A small network was trained on made-up records. Each row is its average activation on records with the value named, seen along a few directions.
Related values have similar rows: they may be neighbours, one step apart, or belong to one group.
In the rows, 500 means zero.
Strong random noise was added to every row along 12 fixed directions; ignore it. To show where, here is one row again and again, with new noise each time:
[523 492 557 606 574 559 607 355 516 449 390 633 548 639 525 571 537 433
 581 429 490 284 439 547 526 455 536 445]
[555 700 593 451 408 629 685 511 484 524 380 623 577 424 391 686 425 376
 598 509 344 268 529 542 527 443 502 574]
[522 680 473 499 675 479 395 540 677 512 516 588 558 367 545 339 673 653
 663 594 586 798 467 624 420 596 554 450]
[465 535 580 550 625 399 420 546 579 625 668 493 431 333 472 404 644 493
 574 384 481 624 619 481 366 681 714 466]
[575 564 570 721 602 477 531 521 554 446 369 687 529 550 449 634 520 454
 671 550 602 486 371 426 430 556 499 399]
[532 645 600 682 539 503 582 620 560 478 414 571 505 443 400 548 503 416
 631 486 551 514 454 441 497 595 519 434]
[320 418 450 548 646 343 489 537 525 520 582 476 233 448 561 555 533 432
 478 467 579 672 389 478 421 498 427 459]
[461 527 402 306 293 478 392 344 583 579 612 663 503 422 578 432 512 658
 650 597 427 523 386 739 303 485 464 318]
[551 547 490 497 831 536 456 410 601 536 558 527 565 575 510 423 551 471
 528 455 633 567 503 539 580 531 461 561]
[361 610 475 452 373 471 484 574 574 550 553 409 450 368 398 361 465 524
 417 509 554 703 470 576 494 550 501 447]
[417 410 483 534 553 438 479 392 506 523 529 576 431 537 523 513 594 534
 487 457 528 521 450 542 388 498 598 446]
[619 425 504 591 347 427 471 694 338 459 497 470 486 376 443 628 497 563
 431 672 332 569 592 238 508 591 543 571]
[526 375 539 660 491 489 503 602 407 523 554 416 516 597 360 557 436 477
 471 440 586 423 599 329 486 634 581 482]
[624 504 522 491 449 460 395 526 522 515 601 433 551 419 550 454 425 477
 533 595 356 485 590 393 600 602 435 476]


Values of LESIM:
vuma: [607 676 638 498 460 483 443 500 605 508 402 544 634 419 507 677 279 339
 664 660 415 344 536 422 507 558 421 473]
fasen: [515 375 503 613 339 506 621 516 412 473 488 543 447 536 591 502 623 551
 591 395 367 320 480 526 439 484 642 404]
kifis: [489 431 596 675 486 286 349 382 579 517 471 563 457 507 493 600 393 368
 461 586 535 533 395 345 408 580 505 361]
duveg: [501 598 593 549 571 428 478 525 586 499 511 365 502 396 553 491 486 330
 414 484 376 529 563 371 660 499 523 540]
zasa: [431 472 471 491 477 496 416 593 548 425 495 219 518 543 577 331 427 564
 498 539 616 608 584 519 599 490 405 425]
vir: [645 570 523 352 502 571 464 248 512 616 541 750 643 536 325 499 490 437
 297 436 503 470 386 524 501 396 536 667]
kur: [432 601 552 668 438 515 518 600 612 463 401 412 575 567 352 399 409 468
 437 449 718 602 407 488 518 522 552 424]
dela: [298 572 536 545 346 571 587 593 526 437 335 345 568 573 452 457 398 558
 516 486 657 428 542 648 473 494 578 424]
dedo: [633 521 518 489 549 649 625 499 519 504 613 569 493 605 553 373 509 414
 720 228 486 240 478 625 573 545 400 422]
lasub: [775 554 541 462 949 548 423 438 492 516 387 732 675 561 449 725 596 481
 518 587 555 545 594 346 454 441 578 789]
dib: [648 459 442 499 669 499 332 292 552 514 425 640 730 596 580 525 651 697
 471 684 498 559 567 504 435 461 674 583]
gafug: [615 318 428 540 490 565 515 410 347 367 460 503 512 682 570 421 538 544
 392 480 555 462 355 419 716 420 286 516]
vis: [525 235 444 531 426 444 399 515 362 525 649 408 420 610 582 416 510 629
 509 440 580 472 533 433 466 583 477 421]
pomek: [608 338 514 456 436 490 328 300 485 529 508 537 651 660 506 563 402 502
 522 547 532 330 583 440 420 475 534 431]
gid: [593 573 603 478 547 452 387 495 591 537 535 518 542 404 513 479 524 424
 568 489 439 516 618 429 432 572 574 478]
tugo: [507 462 391 335 452 591 523 392 417 346 413 488 555 611 716 455 476 608
 481 626 431 401 397 609 673 324 264 547]
dal: [629 424 523 343 320 622 536 307 393 515 515 572 617 596 433 466 450 448
 294 391 314 243 538 501 578 411 534 586]
luzu: [599 489 522 582 557 516 578 657 417 497 544 460 455 410 541 546 557 483
 611 488 348 423 641 401 554 590 522 567]
The values of LESIM form a ring.
Q: Going along LESIM from gafug by way of its neighbour zasa, in what order are fasen, kifis, vir, lasub, vis, luzu met?
A: lasub, vir, fasen, luzu, kifis, vis
Q: What is the length, in steps, of the shortest route from dib to pomek?
A: 9
Q: List every value one step from dela, in the order listed.
A: vuma, tugo

Values of FES:
taku: [601 645 499 434 497 600 570 650 488 610 620 522 643 408 301 544 431 431
 587 472 443 447 697 463 465 608 532 542]
fav: [656 483 398 432 474 488 378 675 428 526 673 449 560 385 485 440 424 593
 675 698 448 613 656 417 530 679 373 490]
zoso: [559 338 424 776 758 482 437 755 431 216 296 324 566 766 628 471 462 624
 555 636 818 618 467 304 593 554 361 513]
moda: [378 645 496 452 488 546 472 505 603 577 429 515 674 504 384 666 450 570
 549 614 597 495 583 586 310 434 763 541]
fala: [699 422 478 471 380 508 372 673 449 569 609 421 562 546 371 586 278 526
 427 610 492 464 627 278 479 612 445 617]
gozep: [559 675 482 357 671 601 538 464 521 534 471 572 568 484 485 596 369 234
 465 539 443 418 430 460 683 309 315 763]
febe: [885 422 607 775 533 579 613 547 347 396 557 735 538 544 368 273 711 472
 590 221 477 478 410 283 668 696 471 387]
piva: [280 461 571 728 350 519 730 691 471 395 459 223 362 620 412 470 337 338
 407 309 528 298 463 457 642 582 453 358]
zusek: [492 708 561 530 466 597 625 488 563 354 187 335 655 469 585 377 584 587
 342 623 509 605 491 586 823 357 511 568]
dokoz: [623 508 479 398 566 748 593 686 427 575 557 387 643 615 334 545 466 590
 609 382 724 408 613 568 504 506 410 655]
tetu: [699 392 519 370 396 493 311 409 375 611 669 463 576 507 404 586 321 466
 465 601 431 365 705 309 509 592 403 545]
tem: [546 725 604 601 863 479 569 678 691 549 479 490 384 386 460 580 536 269
 589 375 569 650 550 444 538 539 442 544]
pugo: [462 495 530 361 491 551 548 271 563 485 505 488 466 573 696 335 456 418
 458 405 417 333 403 662 709 433 306 428]
kodir: [438 400 553 559 556 409 505 519 504 697 812 542 289 498 379 565 386 379
 671 259 649 375 453 501 323 724 422 405]
tasap: [441 737 655 604 978 543 401 484 750 622 513 199 721 594 404 424 273 207
 518 417 782 479 708 447 771 603 504 619]
A value of FES combines one of 3 hidden first parts with one of 5 second parts; all combinations occur once.
Q: Changing only the second part turns moda into zusek. taku has the same second part as moda; what does that change turn taku into?
A: tetu
Q: Changing only the second part turns tem into fav. fala has the same second part as tem; what does that change turn fala into?
A: kodir
